These are the activations of a small neural network, seen along a few directions. Each row is one input.
In each table, some parts of the input vary, and every possible input appears once, in random order.
Descriptions start from the smaller parts, as in this example, which fits no table here: one of 3 separate values, together with either a single point or one of 11 places around a ring or (one of 5 places around a ring, together with one of 6 places along a line).
Shared parts are said once, and a part with two or three values counts as separate values.
(in the rows, 128 means zero)

Other details of the inputs vary at random and push rows far along two fixed directions, the same in every table; ignore that.

A family of inputs:
R1: [131 106 130 140 121 139 121 112 144 106 103 129 128 142 100]
R2: [119 137 124 128 120 126 126 122 126 114 112 134 143 133 103]
R3: [165 129 134 132 132 125 132 129 123 148 134 112 113 120 164]
R4: [138 134 125 133 118 129 130 118 128 113  99 132 138 129  94]
R5: [129 132 124 139 122 142 125 114 124 109  98 127 139 124 105]
R6: [ 29 127 113 109 137 124 129 146 125 108 138 167 166 137  73]
R7: [ 50 126 107  90 124 115 116 171 135 151 220 144 116 140 165]
R8: [ 97 134 122 109 134 112 126 144 121 145 163 136 135 133 153]
R9: [164 135 132 136 127 133 132 131 125 143 137 111 104 112 155]
R10: [165 134 141 134 137 129 132 123 130 150 143 112 109 120 162]
R11: [156 136 138 132 136 128 124 114 128 146 141 114 120 129 164]
R12: [138 124 129 132 126 124 132 121 125 114  95 133 141 132 102]
R13: [ 95 133 122 117 135 126 124 141 119 136 152 132 134 126 152]
R14: [165 135 140 130 136 126 128 120 129 149 144 113 113 125 164]
R15: [136 132 126 136 119 131 134 122 129 114 100 131 134 125  93]
R16: [131 100 124 135 116 134 121 120 139 106  96 130 130 139 106]
R17: [159 126 135 134 133 128 134 134 122 141 129 115 112 116 155]
R18: [136 124 137 139 131 133 137 124 131 111 100 133 131 123  96]
Each input here is: one of 3 separate values, together with either a single point or one of 5 places along a line.
- Changing only the choice among 3 separate values turns R15 into R10. The same change can be made to R5. Which row results? => R6
- Which other rows agree with R3 in the choice among 3 separate values? List them by row number. => R8, R12, R13, R16, R17

A family of inputs:
R19: [130 109 136 128 129 120 131 140 143 114 131 131 116 140 117]
R20: [114 142 122  99 118 108 128 158 127 156 179 131 115 125 162]
R21: [183 135 154 138 120 144 128 128 122 132 128 106 100 108 162]
R22: [110 153 124 118 135 131 133 150 112 140 165 127 122 108 150]
R23: [ 84 108 115 116 134 118 124 118 133 123 110 154 163 148  88]
R24: [125 119 133 138 140 129 131 101 134 122  92 136 154 137  91]
R25: [106 136 138 117 155 126 130 134 116 143 151 134 139 118 155]
R26: [152 117 142 150 139 144 130  98 130 111  71 123 142 122 106]
R27: [ 91 132 120 125 138 128 145 142 119 117 111 153 147 115  70]
R28: [ 86 133 100 115 112 123 129 133 127 122 117 151 150 130  74]
R29: [104 140 108 105 113 118 118 148 127 147 179 130 118 131 159]
R30: [195 136 157 139 126 123 136 127 134 134 128 102 100 122 165]
R31: [ 96 115 120 111 125 107 143 145 134 123 114 158 148 133  70]
R32: [192 127 134 167 115 152 119  75 137 105  62 102 126 133 109]
R33: [200 114 148 165 128 143 125  76 140 108  59 106 130 137 114]
R34: [197 101 151 164 125 152 118  79 135 100  60 112 129 144 107]
R35: [ 76 122  99 117 119 128 117 118 130 121 115 151 158 142  84]
R36: [ 88 127 120 115 146 115 134 123 119 127 109 157 172 136  87]
R37: [151 121 134 132 121 129 120 133 141 136 155 113  97 136 164]
R38: [170 128 132 138 128 110 129 136 109 147 133  98 113 129 210]
R39: [106 137 127 112 124 114 128 151 136 150 185 131 110 133 154]
R40: [100 141 124 119 134 138 120 134 121 144 161 124 127 115 162]
R41: [ 99 126 117 122 128 132 112 129 132 135 167 127 123 142 154]
R42: [205 129 135 168 107 151 125  85 139 103  63 101 116 127 102]
R43: [105 144 122 116 126 134 129 153 122 143 171 125 114 110 156]
R44: [193 157 133 135 117 129 126 120 114 133 125 100 112 116 168]
R45: [185 123 154 140 129 134 132 132 135 127 126 104  94 113 168]
R46: [100 124 117 119 124 139 121 149 130 132 168 126 111 123 152]
R47: [ 95 141 119 124 134 116 144 135 122 122 117 153 151 129  66]
R48: [ 91 113 127 122 135 124 146 148 132 116 112 155 140 120  71]
R49: [ 81 115 104 111 112 114 129 138 137 123 122 158 145 139  71]
R50: [150 130 138 130 125 135 128 141 133 140 153 111  95 111 170]
R51: [119 123 130 100 126 103 130 158 134 148 174 134 114 134 159]
R52: [221 110 157 151 124 145 110  89 127 121  97  96 110 139 177]
R53: [159 141 123 144 124 136 125  96 117 112  73 122 149 126 101]
R54: [174 130 134 144 114 141 117 118 135 124 136 100  98 132 165]
R55: [115 110 135 117 135 125 130 157 135 132 162 131 106 125 152]
R56: [108 119 117 105 117 116 118 154 135 142 175 132 110 139 159]
R57: [137 111 133 138 126 122 139 121 144 115  98 138 131 137  78]
R58: [144 143 144 127 151 121 130 119 120 145 143 121 134 128 162]
R59: [121 145 139 112 142 106 144 154 122 146 166 134 124 126 142]
R60: [148 113 134 157 130 139 138 118 121 104  70 121 134 118 111]
R61: [177 148 140 144 123 139 118 103 126 136 128  97 113 124 173]
R62: [ 78 109 109 131 128 147 120 121 132 109 110 144 146 135  86]
R63: [ 90  97 124 132 142 139 126 119 134 110 103 146 148 138  89]
R64: [111 130 132 106 141 114 122 131 124 152 158 132 140 135 166]
R65: [154 106 132 150 119 148 129 116 139  99  81 122 117 125  96]
R66: [142 127 130 127 133 113 146 129 124 118  89 142 147 127  79]
R67: [105 157 122 118 139 122 126 131 114 146 165 130 137 127 150]
R68: [121 115 141 134 145 137 123 112 131 121 113 125 137 126 131]
R69: [101 126 107 108 114 125 114 148 130 138 174 131 116 137 156]
R70: [ 95 123 128 124 144 122 149 146 123 115 109 156 147 118  71]
R71: [ 94 137 111 114 127 110 141 139 118 124 113 157 156 128  68]
R72: [ 98 133 122 120 132 139 118 133 125 140 162 124 124 120 161]
R73: [112 145 130 111 126 113 133 152 131 152 180 129 113 126 153]
R74: [104 149 125 120 142 134 126 134 112 141 156 128 134 113 156]
R75: [100 130 128 140 132 110 139 142 121 126 137 130 136 142 134]
R76: [112 160 121 117 132 119 133 145 115 144 172 129 126 122 144]
R77: [183 145 134 137 117 136 113 104 123 136 121  96 117 123 181]
R78: [ 79 121 108 127 122 141 131 135 131 113 118 148 140 122  76]
R79: [174  99 136 142 117 130 128 114 141 102  76 123 122 138 100]
R80: [ 78 110  99 121 119 134 114 119 133 113 113 148 153 147  86]
R81: [151 151 129 130 119 130 127 130 128 144 156 109 107 121 162]
- Changing only one part turns R66 into R59. The same change can be made to R80. Which row results? => R41
- Changing only one part turns R20 into R21. The same change can be made to R56. Which row results? => R65
- Describe the family of inputs behind these rows. => one of 3 separate values, together with either a single point or (one of 4 places along a line, together with one of 5 places along a line)
- Which other rows does R57 become when the place on the line of 5 takes its other values? List them by row number. => R32, R33, R39, R42
- Which other rows does R60 become when the choice among 3 separate values takes its other values? List them by row number. => R38, R75
- Which other rows does R78 become when the place on the line of 4 takes its other values? List them by row number. => R22, R43, R46
- Which other rows does R55 become when the place on the line of 4 takes its other values? List them by row number. => R45, R48, R70
